Each row below holds a small network's activations on one input, seen along a few directions.
In each table, some parts of the input vary, and every possible input appears once, in random order.
Descriptions start from the smaller parts, as in this example, which fits no table here: line(6) and (point or ring(11) or (values(2) and ring(8))).
Shared parts are said once, and a part with two or three values counts as separate values.
(in the rows, 128 means zero)

Other details of the inputs shift rows strongly along two fixed directions, in all tables alike. That doesn't count.

A family of inputs:
r1: [124 112  95 110 131 113 176  95 122 148 108]
r2: [144 148 195 163 107 128 128 178 158 130 107]
r3: [ 99 118  70  98 148 128 114  91 118 127 145]
r4: [166 153 207 170 120 124 127 187 153 123 112]
r5: [118 161 160 161 110 143 132 148 157 147  99]
r6: [ 54 163  90 146 115 176 146 110 183 167  77]
r7: [170 121 180 188 107 133  82 180 146  97 136]
r8: [161 150 208 162 135 124 117 167 148 134 113]
r9: [170 120 178 187 115 135  85 181 149  94 136]
r10: [110 149 118 161 141 165  86 132 155 118 117]
r11: [ 49 160  77 161 120 189  84  91 160 150 108]
r12: [158 147 160 176 136 147  85 174 147  93 128]
r13: [122  99  67 113 129 123 138  92 107 109 138]
r14: [113 120  67 106 134 125 139 100  97 104 142]
r15: [163 120 183 183 107 133  82 186 145  93 136]
r16: [109 140 133 154 134 151  78 134 147 123 132]
r17: [149 148 148 116 106 222 112 158 153 155 119]
r18: [115 116 111 104 124 112 173 108 122 139 114]
r19: [170  86 143  87 126  64 186 115  76 121 146]
r20: [156 114 154 125 140 105  93 148 113 105 165]
r21: [145 119 129 122 141 110  98 142 127 112 162]
r22: [163 154 202 166 127 125 125 172 147 129 112]
r23: [172 103 142  71 152  63 180  98  63 122 150]
r24: [166 133 209 174 108 120 124 184 158 129 108]
r25: [ 73 158 121 142 134 156 122 115 175 182  99]
r26: [168  88 134  89 118  64 187 100  72 130 146]
r27: [ 98 120  72 101 149 132 115  86 113 123 139]
r28: [176  96 146  65 161  56 170 119  76 129 154]
r29: [113 116  91 101 144 118 112 100 113 121 155]
r30: [169 139 187 174 139 137  74 176 143  92 138]
r31: [ 97 125  64 113 127 135 135  94 105 112 140]
r32: [160 134 162 125 130 102 158 146 119 121 123]
r33: [109 115  94  71 150  95 169  79 102 160 135]
r34: [163 146 217 160 139 120 107 178 155 137 116]
r35: [ 99 104  77 110 117 126 134 100 103 110 144]
r36: [104 111  72 103 123 125 139 101 102 104 146]
r37: [151 122 149 138 137 119  99 136 106 100 153]
r38: [ 72 135  66 164 115 180 106 101 168 135 108]
r39: [127 117  86  74 138  92 194  86  84 133 126]
r40: [152 127 177 115 135  94 135 132 112 141 132]
r41: [199  99 117  32 129 149 165 120  70 125 155]
r42: [ 50 160  64 164 113 190 102 106 162 139 108]
r43: [155 146 200 153 129 111 109 178 160 151 127]
r44: [ 61 158  72 161 121 184 100 100 152 138 113]
r45: [169  95 146  73 127  59 190 120  66 111 153]
r46: [ 87 160  89 106  93 249 117 111 161 185 103]
r47: [214  94 139  32 124 136 165 127  61 118 169]
r48: [170  90 127  80 152  74 127 111  64  89 179]
r49: [ 48 155  70 150 119 176  79 104 175 161 123]
r50: [120 103  83  91 127 100 190  75 102 148 122]
r51: [120 101 104  81 122  90 188  92  91 137 131]
r52: [174 151 208 164 147 126 116 179 156 127 104]
r53: [ 68 157 105 138 132 153 127 113 177 188 104]
r54: [168 100 138  65 161  64 172 106  73 128 145]
r55: [116 103  87  94 122  99 188  74  98 152 125]
r56: [159 134 190 165 129 127  62 181 147 108 150]
r57: [161 134 163 155 144 126  74 183 157 106 147]
r58: [175 123 155 140 137 111 109 153 102  83 156]
r59: [111 104  83 111 122 125 133 108 108 103 142]
r60: [166 152 220 167 128 121 110 172 148 134 113]
r61: [168 144 197 154 148 115 111 193 169 142 119]
r62: [ 69 129  61 115 126 148 171  80 148 166  86]
r63: [ 97 132 103  96 146 120 155  85 123 161 115]
r64: [164 135 164 123 137 101 155 136 113 124 125]
r65: [ 76 134  84 140 105 157 110 114 134 123 126]
r66: [ 55 119  45 118 105 154 127  77 121 133 125]
r67: [178  94 138  69 138  59 193 125  71 105 145]
r68: [ 60 119  38 126 117 162 129  76 138 132 118]
r69: [ 53 153  98 149 101 169 142 105 175 173  80]
r70: [150 135 158 169 125 145  91 188 154  87 127]
r71: [ 66 150  90 143 121 169 148 114 180 163  73]
r72: [143  97 114  85 137  85 120  96  66 106 173]
r73: [127 128 131 163 123 152  97 163 156  98 119]
r74: [ 67 173  90 150 132 177 141 102 176 170  73]
r75: [ 58 161  75 164 113 184  94  99 152 142 111]
r76: [169 156 214 171 119 122 119 177 146 129 112]
r77: [113 146 126 166 110 153  94 146 138 113 128]
r78: [171  72 102  84 136  76 152 113  64  79 167]
r79: [170 133 203 171 122 124 128 187 165 123 105]
r80: [142 135 166 173 114 144  88 184 148  93 135]
r81: [116 127 112  96 145 103 154 109 127 162 132]
r82: [153 114 139 120 138 100  99 145 114 110 171]
r83: [152  78 103  95 123  86 145 107  68  91 167]
r84: [ 49 165 102 142 125 168 120  98 180 195  91]
Description of these inputs: line(4) and (point or (values(2) and line(10))).
The inputs of r41 and r47 match in every part but the line(4) part. If r3 is changed in the same way as r41 into r47, which row does it become? -> r29
The inputs of r54 and r63 match in every part but the line(4) part. If r52 is changed in the same way as r54 into r63, which row does it become? -> r23
A walk changes only the line(4) part. It starts at r28 and steps to r33. List the rest of the walk in order. -> r25, r84
Change only the line(10) part in r38. List by row number the other rows that result. -> r21, r29, r30, r31, r36, r48, r58, r59, r68
Change only the values(2) part in r42. List by row number the other rows that result. -> r4
